Here are a small network's activations along a few directions, averaged over the inputs that share one value of a field.
Values that are neighbours, or in one group, have similar rows; names and order tell nothing.
(in the rows, 500 means zero)
Random noise pushes rows far along 8 fixed directions. That doesn't count. These rows show it; they differ only by the noise:
[451,460,381,393,576,658,673,417,465,611,679,404,713,536,572,520,384,393]
[508,439,488,560,485,491,451,502,458,477,369,581,462,447,473,473,571,391]
[445,677,405,438,467,527,465,489,541,400,412,481,327,513,513,454,589,468]
[595,298,510,623,449,573,489,545,510,523,521,502,617,565,551,604,473,553]
[498,321,406,591,524,624,559,549,353,527,428,542,675,450,523,574,516,349]
[504,539,739,329,675,522,345,110,481,563,482,660,529,382,388,452,552,547]
[554,437,293,601,438,745,462,640,581,455,512,403,460,540,590,634,567,627]
[364,491,505,489,563,618,442,489,385,525,414,568,447,422,527,521,546,499]
[503,360,455,600,414,496,526,622,501,518,459,501,522,548,552,497,452,422]
[549,547,381,403,489,670,506,428,526,405,433,464,658,540,508,563,507,478]


Gapa, 30 values:
k12: [520,437,490,466,509,602,568,475,532,572,596,415,657,575,531,539,413,573]
k4: [493,402,327,536,508,596,499,573,531,545,521,454,642,382,476,506,392,468]
k23: [584,586,586,400,547,492,546,369,560,488,530,449,572,596,488,501,461,614]
k18: [355,628,498,463,632,428,503,450,367,541,395,581,371,361,452,392,524,469]
k5: [651,424,550,552,500,510,487,434,631,548,708,464,467,540,493,554,579,602]
k6: [447,509,620,474,479,352,501,510,533,545,453,532,392,523,457,353,428,483]
k9: [454,525,423,437,467,556,504,518,567,542,612,429,529,483,536,474,420,510]
k2: [439,572,509,445,551,609,359,460,549,489,473,527,352,433,491,486,605,619]
k21: [549,513,478,483,578,604,509,429,427,496,454,493,514,507,489,578,594,532]
k14: [518,624,417,410,398,457,535,536,522,349,402,491,542,508,476,516,551,338]
k29: [530,401,570,497,493,520,335,502,581,548,555,563,455,385,477,551,555,615]
k30: [601,743,347,506,656,642,610,316,338,325,572,419,632,432,440,704,746,517]
k20: [573,445,393,637,512,389,614,543,412,492,452,512,527,460,472,456,551,308]
k10: [593,668,470,599,492,285,623,493,445,383,519,465,417,575,475,518,555,460]
k7: [333,694,330,316,555,631,637,502,371,461,496,424,556,531,564,508,500,386]
k13: [327,500,544,416,617,552,566,525,434,617,671,453,593,426,536,478,363,501]
k19: [415,569,726,495,550,262,536,387,387,495,625,548,494,515,468,492,446,537]
k8: [567,454,525,497,580,570,465,444,444,532,433,552,516,427,443,523,602,499]
k17: [499,584,450,476,723,635,484,354,581,634,670,441,369,374,494,454,578,647]
k25: [522,361,564,416,532,605,385,430,582,631,565,556,574,381,446,465,434,547]
k26: [481,345,626,607,490,348,478,562,475,596,523,567,507,451,468,418,399,479]
k11: [520,761,460,472,606,475,604,369,314,350,457,497,535,494,461,539,646,396]
k27: [526,438,535,587,545,496,561,545,428,545,647,461,583,574,549,597,431,652]
k16: [529,557,382,459,532,629,593,484,455,475,523,438,548,528,527,608,594,448]
k15: [529,563,382,513,595,573,510,449,542,563,684,431,416,388,469,469,579,503]
k24: [578,621,447,321,469,577,489,407,659,449,493,451,514,552,470,504,526,467]
k28: [621,342,622,545,527,319,510,416,491,583,431,592,497,496,415,401,485,414]
k1: [519,430,611,623,422,374,472,531,393,429,412,591,548,532,492,574,537,484]
k22: [311,540,601,316,517,577,413,495,500,501,499,544,580,455,537,486,357,582]
k3: [579,505,543,447,399,474,469,488,600,456,468,500,526,566,480,537,525,490]
Gapa is arranged as 5 separate groups.
List the group mates of k21, in the order listed.
> k12, k23, k6, k8, k28
List the group mates of k26, in the order listed.
> k4, k30, k13, k19, k15
List the group mates of k29, in the order listed.
> k9, k14, k25, k1, k22
List the group mates of k7, in the order listed.
> k5, k2, k16, k24, k3
